Each row below holds a small network's activations on one input, seen along a few directions.
Each table varies a few parts of the input and shows all the possible inputs, shuffled.
A made-up example of a description, with smaller parts first: values(3) and (point or line(11) or (ring(5) and line(6))).
Shared parts are said once, and a part with two or three values counts as separate values.

Other details of the inputs shift rows strongly along three fixed directions, in all tables alike. That doesn't count.

Rows:
r1: -36, 44, -26, -27, 19, 251, 41, -105, -380, -18, -234, 9
r2: -88, 72, 174, 297, -695, 107, -308, 474, -22, -186, -21, -109
r3: 132, 134, -129, -42, 201, -189, 182, 36, 100, 111, 48, -35
r4: -120, -106, -101, 42, 76, 248, -104, -99, -252, -144, -261, -46
r5: -145, -177, -190, 75, -1, 243, -17, -159, -270, -141, -124, 51
r6: 70, 3, -183, 26, 194, -160, 127, -34, 269, -60, 46, -32
r7: 127, 169, -125, -38, 188, -193, 162, -12, 119, 99, 47, -30
r8: 191, 150, -55, -15, 185, -224, 127, -60, 106, 118, -5, -117
r9: 75, -37, -217, 73, 171, -222, 111, -70, 216, -42, 91, 18
r10: -160, -278, 722, -429, 124, -23, -166, -144, 241, 340, 541, 407
r11: 187, 155, -28, -31, 179, -199, 170, -69, 127, 88, 1, -146
r12: 96, 39, -101, 25, 241, -191, 67, -20, 255, -74, -40, -108
r13: -71, -31, -145, 0, -42, 257, 85, -168, -395, -11, -62, 64
r14: -124, -71, -98, 46, 63, 244, -124, -147, -233, -156, -262, -41
r15: -62, 8, -108, -25, -28, 282, 101, -119, -366, -4, -149, 85
r16: -24, 214, 190, 216, -721, 133, -249, 461, -144, -51, 76, -139
r17: 206, 120, -29, -14, 182, -231, 190, -8, 84, 126, -40, -80
r18: -72, 4, -137, -31, -12, 294, 58, -123, -363, 0, -114, 42
r19: 90, 166, 101, 287, -529, -345, -124, 618, 454, -61, 225, -111
r20: -135, -206, 811, -462, 201, -18, -254, -84, 259, 338, 403, 310
r21: 122, -30, -104, 55, 239, -234, 45, -3, 211, 1, -67, -135
r22: -5, -17, -102, -178, -91, 187, 30, -164, -390, -48, -214, -8
r23: -174, -79, -114, 27, 38, 277, -44, -149, -202, -174, -225, -34
r24: -76, 3, -142, 4, -55, 253, 65, -216, -375, -24, -62, 69
r25: 142, 138, -99, -37, 185, -201, 225, 40, 97, 107, 13, 8
r26: -29, 249, 193, 221, -734, 129, -269, 413, -124, -64, 75, -134
r27: -397, -523, 822, -345, 40, 373, -482, -191, -130, 166, 63, 350
r28: -107, -101, -70, 66, 42, 222, -123, -188, -236, -124, -283, -92
r29: -61, -27, -116, 6, -58, 246, 128, -164, -398, -16, -97, 106
r30: 196, 116, -58, -20, 198, -219, 147, -12, 87, 131, -5, -122
r31: 88, -32, -183, 43, 198, -192, 147, 27, 225, -22, 5, 34
r32: -135, -173, -161, 81, -17, 231, 26, -155, -273, -146, -159, 94
r33: 53, 23, -171, 37, 229, -208, 60, -3, 244, -31, -15, -43
r34: 93, 141, 55, 307, -592, -326, -93, 490, 470, -110, 372, -116
r35: 124, 173, -99, -54, 182, -168, 205, -22, 140, 69, 53, -59
r36: -110, -97, -44, 50, 35, 247, -79, -197, -215, -154, -277, -121
r37: -246, -403, 693, -380, 244, -45, -343, -10, 352, 263, 367, 357
r38: 147, 145, -164, -33, 160, -170, 186, -34, 123, 100, 102, 9
r39: -59, 216, 138, 206, -788, 186, -165, 389, -89, -80, 167, -87
r40: 78, -36, -212, 37, 214, -181, 104, 23, 228, -18, 40, -8
r41: 145, -57, -178, -110, 135, -288, 75, -18, 201, -66, -60, -58
r42: 73, -1, -209, 42, 201, -185, 84, -25, 248, -30, 40, -3
Each input here is: values(2) and (point or (line(4) and line(5))).
The inputs of r20 and r12 match in every part but the values(2) part. If r22 is changed in the same way as r20 into r12, which row does it become? -> r41
The inputs of r5 and r13 match in every part but the values(2) part. If r6 is changed in the same way as r5 into r13, which row does it become? -> r39
Which other rows does r42 become when the line(5) part takes its other values? List them by row number. -> r9, r14, r28, r33
Which other rows does r36 become when the values(2) part takes its other values? List them by row number. -> r11
Which other rows does r3 become when the values(2) part takes its other values? List them by row number. -> r37

Rows:
r43: -274, -383, 480, -321, 296, 175, -250, -191, 132, 67, 105, 298
r44: -170, -37, -94, 14, 209, 252, -96, -177, -97, -119, -195, -55
r45: 61, 171, -127, 77, -252, -15, 70, 120, 35, -56, 157, -12
r46: -99, -249, -101, 20, 95, 125, 21, -175, -173, -132, -226, 49
r47: -29, 36, -30, -150, 89, 173, 43, -214, -281, -26, -151, -59
r48: 65, 187, -65, 51, -265, -51, 47, 91, 53, -29, 55, -98
r49: 62, 221, -54, 78, -192, -72, 43, 234, -19, 9, 4, 8
r50: 156, 161, 42, 115, -190, -72, 33, 194, -32, 59, -48, -146
r51: -90, -160, 475, -149, -66, -78, -145, 168, 222, 287, 436, 235
r52: 29, 130, -131, 78, -203, -17, 70, 238, 9, 16, 101, -39
r53: -48, -34, -118, -3, 64, 218, 102, -253, -265, -19, -6, 91
r54: 3, -54, 593, -286, -61, -95, -198, 185, 230, 271, 261, 142
r55: -153, -74, -66, 102, 212, 232, -89, -207, -120, -89, -180, -62
r56: 6, 2, -50, 249, -149, -57, -44, 165, 148, -153, -24, -101
r57: 79, 184, -26, 166, -189, -91, 51, 203, -43, 38, 17, 0
r58: 116, 168, 18, 105, -222, -99, 26, 101, -28, -4, 40, -177
r59: -75, -160, -169, -98, 114, 129, -107, -168, -200, -100, -213, 18
r60: 11, -41, -108, 102, -224, -110, -13, 202, 130, -169, -60, -55
r61: -58, -197, -140, -11, 116, 109, -100, -197, -223, -70, -198, 11
r62: 407, 129, -327, -138, 817, -655, 537, -319, 520, 221, 127, -47
What is each input in this table made of? -> values(2) and (line(4) or ring(6))
Which other rows does r52 become when the ring(6) part takes its other values? List them by row number. -> r45, r47, r48, r49, r54
